These are the activations of a small neural network, seen along a few directions. Each row is one input.
Each table varies a few parts of the input and shows all the possible inputs, shuffled.
Descriptions start from the smaller parts, as in this example, which fits no table here: one of 4 places along a line, together with either a single point or one of 9 places along a line or (one of 3 separate values, together with one of 8 places around a ring).
Shared parts are said once, and a part with two or three values counts as separate values.
In the rows, zero is written as 128.

Other details of the inputs vary at random and push rows far along two fixed directions, the same in every table; ignore that.

Rows:
R1: [101  88 206 159  84  34 116  45  60 140 142 169 166 141]
R2: [142  93 109 123  99 174 138 167 173 154 162  61  38 115]
R3: [136 161  93 115 138 146 133 119 144 113 107 142 168 116]
R4: [ 88 104 162 132 126  69 119 101  85 117 122 175 147 160]
R5: [134 142 117 130 157  96 154 110 109 126 110 141 124 134]
R6: [116 130 121 124 122  89 128  98 100 117  98 153 149 140]
R7: [108  62 165 146  66 145 106 156 150 157 189  89  67 133]
R8: [145 151  99 113 157 164 121 155 131  93  78 129 159 113]
R9: [163 180 112 133 145 160 132 130 146 127 101 111 149 106]
R10: [142 177  76 111 161 161 142 126 149 115 120 147 147 118]
R11: [125  86 110 128  59 150 116 152 153 168 190  97  53 127]
R12: [ 91  53 121 123  67 143 112 150 160 154 202 111  65 148]
R13: [150 182 120 121 163 172 120 161 142 118 114 139 164 118]
R14: [128 156 132 126 140 120 122 121 116 137 145 151 142 138]
R15: [154 158  96 125 162 144 144 147 141 114  81 109 141 112]
R16: [116 129 152 139  94  60 119  70  88 143 133 166 163 135]
R17: [165 197 105 129 166 155 143 123 140 125 116 127 135 111]
R18: [117  93 185 141 112  70 129  80  88 130 118 139 149 129]
R19: [136 145 108 116 141 158 124 130 138 101 105 144 180 110]
R20: [136 152 131 127 181 137 140 156 130 105  94 131 150 128]
R21: [139 162 147 127 178 148 138 143 137 113 102 120 147 117]
R22: [ 86 102 162 129 112  83 122  92 103 124 150 180 162 153]
R23: [142 111 114 130 104 201 116 189 185 149 179  63  54 121]
R24: [135 173  94 109 184 154 130 153 135 104 100 140 138 137]
R25: [152 158 123 127 150 138 144 123 136 126  93 105 139 110]
R26: [145 176  77 110 172 148 140 137 132 108  95 141 129 126]
R27: [100 110 159 138 146  53 140  92  85 129 133 157 132 157]
R28: [109  81 167 143 115  62 130  92  80 125 110 148 152 138]
R29: [135  98 117 122 119 191 128 192 183 145 165  53  45 118]
R30: [104  32 159 140  22 115  92 132 124 162 187 106  84 131]
Description of these inputs: one of 5 places around a ring, together with one of 6 places around a ring.
Change only the place on the ring of 6 in R20. List by row number the other rows that result.
Answer: R4, R7, R13, R21, R22
Change only the place on the ring of 5 in R9. List by row number the other rows that result.
Answer: R1, R7, R17, R23

Rows:
R31: [109 126 135 130 122 105 124 115 117 139 161 158 133 147]
R32: [133 127 141 144 116 104 124 128 112 137 123 128 128 132]
R33: [128 122 116 131 119 102 134 106 112 132 136 152 149 127]
R34: [119  92 150 134  85 123 119 121 140 145 148 107 125 121]
R35: [143 126 118 135 117 139 126 148 137 142 130  96  84 126]
R36: [124 133 160 143 119  95 128 112 112 144 137 134 133 134]
R37: [112 133 132 125 144  99 132 113 110 125 133 148 118 151]
R38: [121 105 131 129 107 115 141 106 134 149 161 113  93 129]
R39: [116  88 120 123 109 109 137 120 124 136 141 119  92 136]
R40: [119 150 154 135 153  93 137  98 107 130 125 144 131 145]
R41: [132 152  94 115 153 161 124 167 147 117 132 137 130 132]
R42: [114 115 112 120 135 129 133 133 134 120 139 146 139 134]
R43: [135 137 102 115 127 193 125 149 173 117 126 110 125 112]
R44: [103  99 129 123  91 134 106 135 133 127 143 132 106 143]
R45: [119 103 146 135 125  91 137 115 107 125 112 137 143 131]
R46: [136 116 122 133  93 150 106 160 142 138 129  98 114 122]
R47: [121 137 130 124 136 143 112 153 135 115 112 125 144 133]
R48: [121 120 143 132 129  87 130 114 100 133 118 134 111 143]
R49: [128 135 128 135 123  90 131 101 101 139 134 142 116 142]
R50: [126  87 139 143  94 111 131 129 128 142 136 109 113 124]
R51: [128 140 156 140 139  92 145  94 112 132 120 141 162 122]
R52: [134 109 109 129 111 129 138 125 136 139 141 108  94 125]
R53: [118 103 123 125 108 107 126 130 117 141 144 124  84 145]
R54: [118  95 143 136 102 109 120 145 119 138 132 119 104 138]
R55: [140 128 125 135 133 116 142 115 124 131 115 113 118 121]
R56: [106 113 133 122 118 117 123 103 121 112 119 153 149 135]
R57: [113 119 154 135 139  97 145  94 119 131 133 130 124 137]
R58: [106 121 153 129 137  93 125 101 107 110 105 154 179 137]
R59: [149 223 108 116 225 132 162  96 122  97  81 162 191 120]
R60: [167 138 121 130 144 170 122 153 125 117 119 116 133  99]
R61: [121 104 132 127 110 162 119 150 162 130 138  98 125 121]
R62: [113 118 132 125 101 106 112 110 104 126 120 153 134 140]
R63: [140 157 100 118 151 174 133 160 161 131 140 104  93 128]
R64: [124 103 146 136 108 112 140 109 133 149 149 103  94 126]
R65: [120 132 159 137 107 102 114 110 113 140 135 134 147 132]
R66: [122  93 124 131  76 125 117 110 129 134 136 126 119 124]
R67: [140 136 130 132 123 143 130 142 145 147 141  95  85 125]
R68: [139 142 121 129 140 178 126 179 166 131 132  95 107 122]
R69: [148 154 103 116 142 174 114 178 148 115  94 107 140 115]
R70: [136 146 112 124 138 133 139 118 136 133 141 141 149 117]
R71: [165 139 113 118 160 183 123 170 130 107 108 116 133 100]
R72: [127 203 154 130 186  94 129  88  93 104  83 180 220 136]
R73: [123 107 117 134  92 114 116 133 120 148 160 136 109 137]
R74: [141 159 111 121 169 160 133 163 147 115 106 109 110 129]
R75: [146 145 163 136 150 114 129  98  92 122 130 153 162 113]
R76: [119 115 128 131  96 118 120 127 129 154 174 134 108 135]
R77: [114  82 114 122  98 114 128 132 126 137 151 136 115 133]
R78: [141 129 114 126 142 188 137 176 179 125 129  85 113 110]
R79: [135 125 107 128  90 156 108 143 141 133 131 116 109 123]
R80: [171 224 131 121 234 161 142 120 108  84  78 166 213 103]
R81: [115 102 144 128 113  98 122 112 109 122 109 138 157 130]
R82: [150 152 129 121 180 166 127 150 120  97 107 138 155 112]
R83: [153 158 111 127 144 153 127 139 140 113  89 117 170 106]
R84: [122 145 144 129 122 100 131  70 109 124 119 162 170 124]
R85: [108 113 133 128 124 106 135 104 123 134 157 155 142 138]
R86: [105 107 139 129  87 132 109 120 134 137 155 133 109 141]
R87: [147 177 109 120 134 168 120 134 146 124 117 129 141 114]
R88: [137 132  87 111 153 182 140 168 170 116 126  96  95 121]
R89: [137 150 115 125 157 166 127 178 152 114 109 111 125 126]
R90: [118 103 114 124 103 118 117 144 121 139 152 139 109 140]
R91: [149 117  93 117 136 180 138 177 167 126 113  75  82 111]
R92: [122 121 134 131 107 112 129 115 126 153 163 119  87 138]
R93: [111 124 151 135 151  92 141 109 109 113 108 150 163 136]
R94: [109 109 147 131 140  93 141 104 114 122 122 133 122 141]
R95: [113 104 130 123 103 108 122  99 111 121 115 150 143 131]
What do these inputs look like to the network?
Answer: one of 5 places around a ring, together with either a single point or (one of 2 separate values, together with one of 6 places around a ring)
Changing only the place on the ring of 5 turns R64 into R57. The same change can be made to R67. Which row results?
Answer: R40
Changing only the place on the ring of 5 turns R78 into R51. The same change can be made to R59. Which row results?
Answer: R38
Change only the place on the ring of 5 in R83. List by row number the other rows that result.
Answer: R34, R58, R61, R81
Start at R37 and move only the place on the ring of 6, one step at a time. The first step leads to R74. Which rows follow, in order?
Answer: R89, R47, R44, R41
Change only the place on the ring of 5 in R33. List by row number the other rows that result.
Answer: R42, R70, R77, R85
Change only the choice among 2 separate values in R66. List by row number the other rows that result.
Answer: R79
